j956: [  35  -15   44   11   77  -19    3    6   92   -1    9  -45   52   -5
   43   26 -104  -13  -91  -26   -3   46  -16  -60   13   24    2  -33
   38   77   19  -36   16   -1   28    2   -6  -10   97  -11   26   -5
   15   -2  -31  -12   15  -70    0    6  -16]
j934: [ 29   4   1 -10  52 -30  -4 -10  43  20  27  -6  28  -8  21  15 -83 -13
 -44 -16  17  14 -20 -48  -6  24   0 -14  28  51  23 -45  32   2  33 -32
   9 -20  61  -5  46  28  22 -12   3  -6  18 -64   7  16 -13]
j493: [ 14   1   7  -4  43 -25  -6 -18  52  21  36 -10  16   4  17  19 -73 -16
 -37 -21  23  20  -8 -41 -11  28   3  -4  32  51  21 -41  37 -13  31 -22
   6 -25  50  -6  38  28  28 -25   8 -12   5 -67  11  22 -10]
j302: [-16 -17   7  14  25 -47  -1 -38 -25  29  41 -11   9  21  35  18 -17 -19
  10  -7  45   8  24 -35 -14  29   9  16  27  58  24 -30  64 -36  28 -42
 -13 -47  34  14  31  29  46 -52  29   3 -11 -56  14  12 -17]
j473: [-30 -34  13  28  -2 -58   1 -57  79  45  51  -6 -17  49  46  12  23 -30
  55  20  72  -8  45  -3 -24  33  18  30  18  63  24 -16  80 -43  27 -61
 -31  39  13  31  25  41  71 -53  55  10 -20 -51  33  13  -6]
j687: [-13  -5  -7   7  11 -48   4 -36  54  39  50  -5   9  19  18  13 -20 -17
  31  -5  49  -1  16 -20 -18  29  19  24  18  50  21 -17  66 -33  32 -51
  -7 -59  28  12  47  44  50 -39  40   8  -5 -62  17  21  -3]
j221: [  2  16 -27 -27  26 -33  -8 -36  17  29  50  15  12  -7  -2  14 -45 -10
  10 -16  39   4 -15 -24 -19  24  19  19  20  38  24 -38  51  -9  33 -63
  14 -40  29  -6  67  64  38 -40  35   1   7 -67   9  17  -4]
j966: [ 32 -14  41  17  57 -28   1  -6  83   9  19 -35  38  -5  40  23 -88 -10
 -68 -24   9  32  -7 -51   8  27 -21 -24  43  72  38 -41  19  -5  26  -1
 -16 -20  83 -10  29  -4  26 -13 -11 -11  12 -63   1  20  -6]
where: [-56]
j302, 48
where: [-26]
j956, 20
[ 14   1   7  -4  43 -25  -6 -18  52  21  36 -10  16   4  17  19 -73 -16
 -37 -21  23  20  -8 -41 -11  28   3  -4  32  51  21 -41  37 -13  31 -22
   6 -25  50  -6  38  28  28 -25   8 -12   5 -67  11  22 -10]
j493
[-30 -34  13  28  -2 -58   1 -57  79  45  51  -6 -17  49  46  12  23 -30
  55  20  72  -8  45  -3 -24  33  18  30  18  63  24 -16  80 -43  27 -61
 -31  39  13  31  25  41  71 -53  55  10 -20 -51  33  13  -6]
j473
[-13  -5  -7   7  11 -48   4 -36  54  39  50  -5   9  19  18  13 -20 -17
  31  -5  49  -1  16 -20 -18  29  19  24  18  50  21 -17  66 -33  32 -51
  -7 -59  28  12  47  44  50 -39  40   8  -5 -62  17  21  -3]
j687

j265: [ 35 -53 -45   6 -24]
j956: [-10   4 -22  30  40]
j197: [-13   5  13   5  27]
j719: [ 35 -33   0  -6 -28]
j302: [ 63 -72 -92  11 -25]
j493: [ -7 -34 -71  17  27]
where: [6]
j265, 4
where: [13]
j197, 3
where: [-22]
j956, 3
where: [-72]
j302, 2
where: [-92]
j302, 3
where: [17]
j493, 4

j687: [  5  -7  20  28   7   7  33   0   8  -6 -23   4  -9]
j265: [-11   7  -6  -1   1   5 -44   2  -8  -5  -3  18  46]
j197: [  9   3  19   1 -12   9 -35  -9 -30   4  19  32  -9]
j302: [-11   7   2  -1   1   5 -44   2  -8  -5  -3  18  46]
j221: [ -4  -5   7   0  12   5 -25  -2  -4  -8   7  59   3]
j487: [-18  -1 -11 -30 -11   5  37  14  15 -26  13 -12 -39]
[ -4  -5   7   0  12   5 -25  -2  -4  -8   7  59   3]
j221
[  9   3  19   1 -12   9 -35  -9 -30   4  19  32  -9]
j197
[  5  -7  20  28   7   7  33   0   8  -6 -23   4  -9]
j687
[-11   7  -6  -1   1   5 -44   2  -8  -5  -3  18  46]
j265

j493: [-52 -56  66 -70 -30   8  -7  32   9  19  45 -58]
j473: [-52 -56  66 -70 -15   8  -7  32   9  19  45 -58]
j687: [-51 -69  66 -70 -30   8  -7  32   9  19  45 -58]
[-52 -56  66 -70 -15   8  -7  32   9  19  45 -58]
j473
[-52 -56  66 -70 -30   8  -7  32   9  19  45 -58]
j493
where: [-51]
j687, 1
[-51 -69  66 -70 -30   8  -7  32   9  19  45 -58]
j687

j487: [-54 -53  -5  -4   8 -41   0]
j956: [  7 -13 -41  -9  73 -19 -80]
j719: [  7 -13 -47  -9  73 -19 -80]
j493: [-35  -9   8 -40 -21 -28  32]
where: [-54]
j487, 1
where: [-28]
j493, 6
where: [-40]
j493, 4
[  7 -13 -47  -9  73 -19 -80]
j719
where: [-5]
j487, 3

j687: [-86 -57  14 -80]
j265: [-50 -65  59 -60]
j493: [6 1 2 5]
j302: [-41 -18  -3 -39]
j487: [-70 -55 -54 -69]
j197: [ -7 -20 -21 -45]
j719: [-67 -61  55 -81]
j473: [-46 -37  15 -46]
where: [-67]
j719, 1
where: [-55]
j487, 2
where: [-20]
j197, 2
where: [-45]
j197, 4

j934: [ 30  17 -56  23  19  13  32  11 -19  52  -9   2 -34   5   6  28 -23 -20
  -4  59   5  -4   6  42   5   3  22  35  50  35  50 -18]
j221: [ 44 -12 -30 -25 -23  -1   7  11 -27  -8  14   3  15  11  79  69  56   3
  45 -65 -11   6  19 -14   5   7 -15  -6   7 -46 -18 -10]
j473: [  0  -8 -19 -10   6 -17  -5   2 -20  52  53  10  10 -11  14  34  15  24
 -53 -35   9  -1   7   3 -14   4  -1 -27 -31 -13  31   8]
j487: [ 44 -12 -30 -25 -23  -1  26  11 -27  -8  14   3  15  11  79  69  56   3
  45 -65 102  -7  11  21 -40   3 -14 -40  -7  -1 -32 -22]
j493: [  8  -1  20 -11 -14  -9 -20 -10   3 -19  64 -24 -24  -4  40   7 -13   7
  13 111 -22   7  27  32  15   9  -5  -4 -66   6   0  23]
j687: [  8  -1  20 -11 -14  -9 -20 -10   3 -19  64 -24 -24  -4  40   7 -13   8
  13 111 -22   7  27  32  15   9  -5  -4 -66   6 -41  23]
[  8  -1  20 -11 -14  -9 -20 -10   3 -19  64 -24 -24  -4  40   7 -13   8
  13 111 -22   7  27  32  15   9  -5  -4 -66   6 -41  23]
j687
where: [22]
j934, 27

j934: [ -57  -20  -21  -35 -112]
j197: [ -20  -19  -54 -104  -20]
j493: [-113   -5  -21  -35 -103]
j966: [-57  -5 -21 -35 -65]
where: [-112]
j934, 5
where: [-19]
j197, 2
where: [-65]
j966, 5
where: [-104]
j197, 4
where: [-103]
j493, 5

j197: [ 99 -61  72  74 -54  -3  30  81 -36  84]
j687: [ 99 -61  72  74 -54 -53  30  81 -36  84]
j956: [101 100  25  89  42  31  98 -97 -82 -85]
where: [-53]
j687, 6
where: [-97]
j956, 8
[101 100  25  89  42  31  98 -97 -82 -85]
j956
where: [101]
j956, 1
[ 99 -61  72  74 -54  -3  30  81 -36  84]
j197

j197: [ 20  18 -36 -15   8  -2  -7  33 -15 -34 -87  40  35 -20  -7  10  -7  10
 -66  -6  13   9   5 -17  16  28  22   3  16   8  -5  22  16  84]
j719: [ 20  18 -36 -15   8  -2  -7  33 -15 -34 -87  40  35 -20  -7  10  -7  10
 -66  -6  13 -41   5 -17  25 -16  20  -6  12  -6 -59  11  16  20]
j934: [ 16  -7  17 -20 -10  -3  10   8 -26   2  -3  40  17 -17  -4   6   5 -10
 -29  25  29 -12   9 -43  20   2  18 -13   1  11  60 -14  11  -9]
where: [84]
j197, 34
where: [6]
j934, 16
where: [-13]
j934, 28
[ 20  18 -36 -15   8  -2  -7  33 -15 -34 -87  40  35 -20  -7  10  -7  10
 -66  -6  13 -41   5 -17  25 -16  20  -6  12  -6 -59  11  16  20]
j719
[ 16  -7  17 -20 -10  -3  10   8 -26   2  -3  40  17 -17  -4   6   5 -10
 -29  25  29 -12   9 -43  20   2  18 -13   1  11  60 -14  11  -9]
j934

j221: [-10  -8 -40  31  -9  73  -2]
j487: [42 52 39  0 18 41 72]
j934: [ 0  0  0  0 -4 -2 -1]
j956: [ 45 -71  20 -54 -10  89  57]
j493: [-1  1 -1 -1 -1 90  1]
where: [73]
j221, 6
where: [89]
j956, 6
where: [-8]
j221, 2

j687: [  3 -23 -15  30]
j302: [ 6 20 -9  7]
j197: [-18  -1  -9 -97]
j966: [-18   0  -8  -5]
j934: [ -4  10  13 -19]
j719: [-18  -1  -9  -5]
where: [20]
j302, 2
where: [-23]
j687, 2
where: [-19]
j934, 4
where: [0]
j966, 2
where: [7]
j302, 4

j719: [ -1   5   1  -1  -5   0  -3  -1   2  -4   2   1 -31]
j956: [ 55  56 -10 -82  53 -84  62  16 -73  63 -32   2  57]
j265: [ 23 -32  95   2  94  93  -8  85  40   6  96 -97   3]
where: [95]
j265, 3
where: [85]
j265, 8
where: [53]
j956, 5
where: [-8]
j265, 7
where: [94]
j265, 5
where: [-3]
j719, 7
where: [16]
j956, 8

j966: [ 49 -14  90 -39  21 -35   1 102  11  30  80 -85  19]
j934: [   2   76  -91  -64   48  -69   63  -69  -81   59 -110   76   60]
j956: [-44  35 -84  32 -53  39 -27 -88   5 -41 -51  94 -26]
j473: [  43   62  -85  -59   69  -70   72  -46  -91   70 -108   69   49]
j265: [-32 -38  16  87 -44  82 -59 -11  91 -44  59 -25 -38]
j302: [-27 -54  26  44 -36  53 -39 -23  67 -53  54 -14 -27]
where: [2]
j934, 1
where: [1]
j966, 7
where: [30]
j966, 10
where: [-64]
j934, 4
where: [35]
j956, 2

j493: [ 5 -4  4  0  1  4 -3]
j221: [-75  15  69  80  16  -8 -36]
j719: [ 3 -2 -5 -6  3 -2  3]
j473: [-12  -2  15  16  -2  -1   2]
j197: [ 19   1 -24 -33  28 -10  22]
j934: [-81  -1  76  81  11 -11 -36]
j487: [ 5 -4 -4  0 -8  4 -3]
j966: [-4  3  3  8  4  1 -3]
j265: [ 46 -28 -23 -18 -94  30 -14]
where: [-33]
j197, 4
where: [-28]
j265, 2
where: [2]
j473, 7
where: [-11]
j934, 6

j265: [-39  20  -8  -9  29  -9  -8  52 -51  80 -14  13 -14 -21  35   5   8 -26
  -5  77   3 -45  23  34 -47  42  30 -39 -61  91  25 -52 -12  15 -67  79
  16  -1 -29   8  -1 -22 -58 -12 -59   0   0  36 -47  32  20  -2  39  18
  30 -15  -5 -10   2  18   1 -44  -8]
j687: [  7  44  58  42 -27  42  32 -45  48 -41 -34 -33 -16  26   1   8  19 -22
  -2 -25  20  36   4 -24  28 -33 -35  -8  24 -23 -62  -7 -15   7 -12 -39
   6 -21  67 -14  30  31  13  49  24 -16  41  24  34 -41  18  -7 -13  35
   8 -36 -59   6  12  30 -17  76  33]
j302: [-34  21 -21   0  21   1  14 -26 -29  20 -18 -23 -19 -35 -28 -23  34 -18
 -41  50  -2 -17  32   9  10 -30 -13 -44 -29 -26 -13  15 -33  23 -37   2
   0   5 -27   5   0  57  21   3  -7 -12 -23   8  26  51  15 -19 -21  29
  35   0  51  63  -2 -31 -14  55   7]
j956: [ 19 -33   1  29   9   6 -22  30 -15  13  -9 -13  41  61 -20  -3  31  -8
  22   2 -48 -19  50 -24  39  33 -37  20  -5  13   7  37  55 -39  46  55
   0  33 -32   2  15 -54  65 -32  10  35  -6  27 -42  16  22 -41   1  23
 -26  15  32 -52 -34 -13  67 -30  31]
j473: [-42 -40 -80 -50  44  -4   9 -20 -35  44  27  21   7  56  32 -12 -56   2
  26   0 -37 -62 -31  29 -30 -39 -18  39  12  26  21  -9 -22  40  59  11
  26  14  13 -37  31 -12 -44 -19 -14 -47 -17 -24 -40  69  26  24  54  34
   9  39  82  11  10  -1  62 -64 -43]
[-34  21 -21   0  21   1  14 -26 -29  20 -18 -23 -19 -35 -28 -23  34 -18
 -41  50  -2 -17  32   9  10 -30 -13 -44 -29 -26 -13  15 -33  23 -37   2
   0   5 -27   5   0  57  21   3  -7 -12 -23   8  26  51  15 -19 -21  29
  35   0  51  63  -2 -31 -14  55   7]
j302
[-39  20  -8  -9  29  -9  -8  52 -51  80 -14  13 -14 -21  35   5   8 -26
  -5  77   3 -45  23  34 -47  42  30 -39 -61  91  25 -52 -12  15 -67  79
  16  -1 -29   8  -1 -22 -58 -12 -59   0   0  36 -47  32  20  -2  39  18
  30 -15  -5 -10   2  18   1 -44  -8]
j265

j487: [-23  38  -8  18 -13  78   4 -34 -21 -41  67  -7 -99 -57 -53 -51  57 -92
 -74  -3  20   2 -22]
j221: [-105   74  -30  -10   20   51   39   11  -51  -16   37  -14  -97  -17
  -13   25   75  -43  -81   13   26   73  -59]
j934: [-70  23  25  21 -29  50  16 -43 -39 -13   6 -34 -87   1 -68  36  70 -71
 -71  33  33  15 -32]
j473: [-23  38  53  18 -13  78   4 -34 -21 -41  67  -7 -99 -57 -53 -51  57 -92
 -74  -3  20   2 -22]
j302: [-74  29  64  -5  13  38   6 -16 -31 -49  14 -11 -43 -24 -65  31  65 -62
  51  19  10 -33  12]
j493: [-79  25  55  18 -16  43 -15 -15 -53 -44  -7 -33 -50   0 -65  45  33 -81
 -73  34   3 -19   0]
j719: [-75  33  25  11  -3  21  28 -45 -37  -6  12 -14 -70 -29 -56  52  66 -31
 -96  13  12 -11 -17]
j265: [-75  33  25  21  -3  21  28 -45 -37  -6  12 -14 -70 -29 -56  52  66 -62
 -96  13  12 -11 -17]
j966: [-32  59  50  23  17  50  26 -29 -27 -37  11 -29 -42 -26 -55  27  83 -64
 -90  35  18 -25  13]
j956: [-56  35  71  -3  30  30  41 -19 -22 -32   1 -39 -56 -13 -42  58  68 -55
 -69  42   2  -6  25]
where: [14]
j302, 11
where: [-59]
j221, 23

j934: [ 73  36  85  29  24  -7  -4 -62  31]
j265: [ 25 -12  26  25 -23  17   5  -9 -19]
j302: [ 14  -9   2   0 -24  22   7   0 -11]
j687: [ -4 -41  -7  25 -18  33   1  22 -54]
j487: [ -8  30 -12 -28  11 -18  -1  -6  29]
j221: [-92 -58 -98 -23  37  14   3  76 -43]
j966: [  1  42   5 -22  22 -36  -3 -21  52]
j493: [-22 -61 -53   6  12  26   0  51 -25]
where: [6]
j493, 4
where: [76]
j221, 8
where: [-19]
j265, 9
where: [-21]
j966, 8
where: [7]
j302, 7
where: [24]
j934, 5
where: [51]
j493, 8

j956: [-36 -21  17   4   3 -53 -81   4  74]
j197: [ 19 -23  33 -51 -13 -21  17 -13  38]
j493: [ -2 -26 -15  36 -17 -42 -28 -18  51]
j934: [-37   4  17  -2  17 -10 -61  19  25]
j487: [-71 -31  26 -11  52  43 -82  58 -37]
j719: [ 20 -48  24 -30 -28 -64  -4 -30  87]
j966: [ -3  33  39 -66  25  64  30  29 -60]
j221: [-35  50  58  63  48  75 -10  55 -72]
j302: [ 16  28   3 -21   9  65  55  11 -59]
j687: [  9 -23 -35  58 -22 -31  -9 -24  50]
where: [74]
j956, 9
where: [51]
j493, 9
where: [26]
j487, 3
where: [52]
j487, 5
where: [-18]
j493, 8
where: [36]
j493, 4

j265: [ 53  -2  -5 -10 -35  16  -8 -20 -33  29  58 -17  37   5 -35  25 -20 -67
 -13  52  15  50 -23]
j687: [-18 -25 -21 -22 -30 -39  30 -40  13 -10 -25  52  -6 -70  69  10 -13  48
 -39  -3 -33  -6  55]
j719: [ -2   5   2 -30 -11   4 -16 -12  10   4   6   8 -10 -65  47  11  51   9
 -24   6 -51   0   5]
j302: [ 32  56 -41   0 -52 -54  68 -34 -12  26 -41  35  -2 -10 -13  82  18  12
 -23  87  38  64  49]
j221: [  32   56  -41    0  -52  -54   68  -34  -12   26   43   35  -51  -29
   45  -79   18  -98  -10 -104  -48  -49  -75]
j473: [ 32  56 -41   0 -52 -54  68 -34 -12  26  43  35  -2 -10 -13  82  18  12
 -13  60  55  37  26]
where: [49]
j302, 23
where: [-40]
j687, 8
[-18 -25 -21 -22 -30 -39  30 -40  13 -10 -25  52  -6 -70  69  10 -13  48
 -39  -3 -33  -6  55]
j687
where: [-70]
j687, 14
where: [13]
j687, 9
[ 32  56 -41   0 -52 -54  68 -34 -12  26 -41  35  -2 -10 -13  82  18  12
 -23  87  38  64  49]
j302

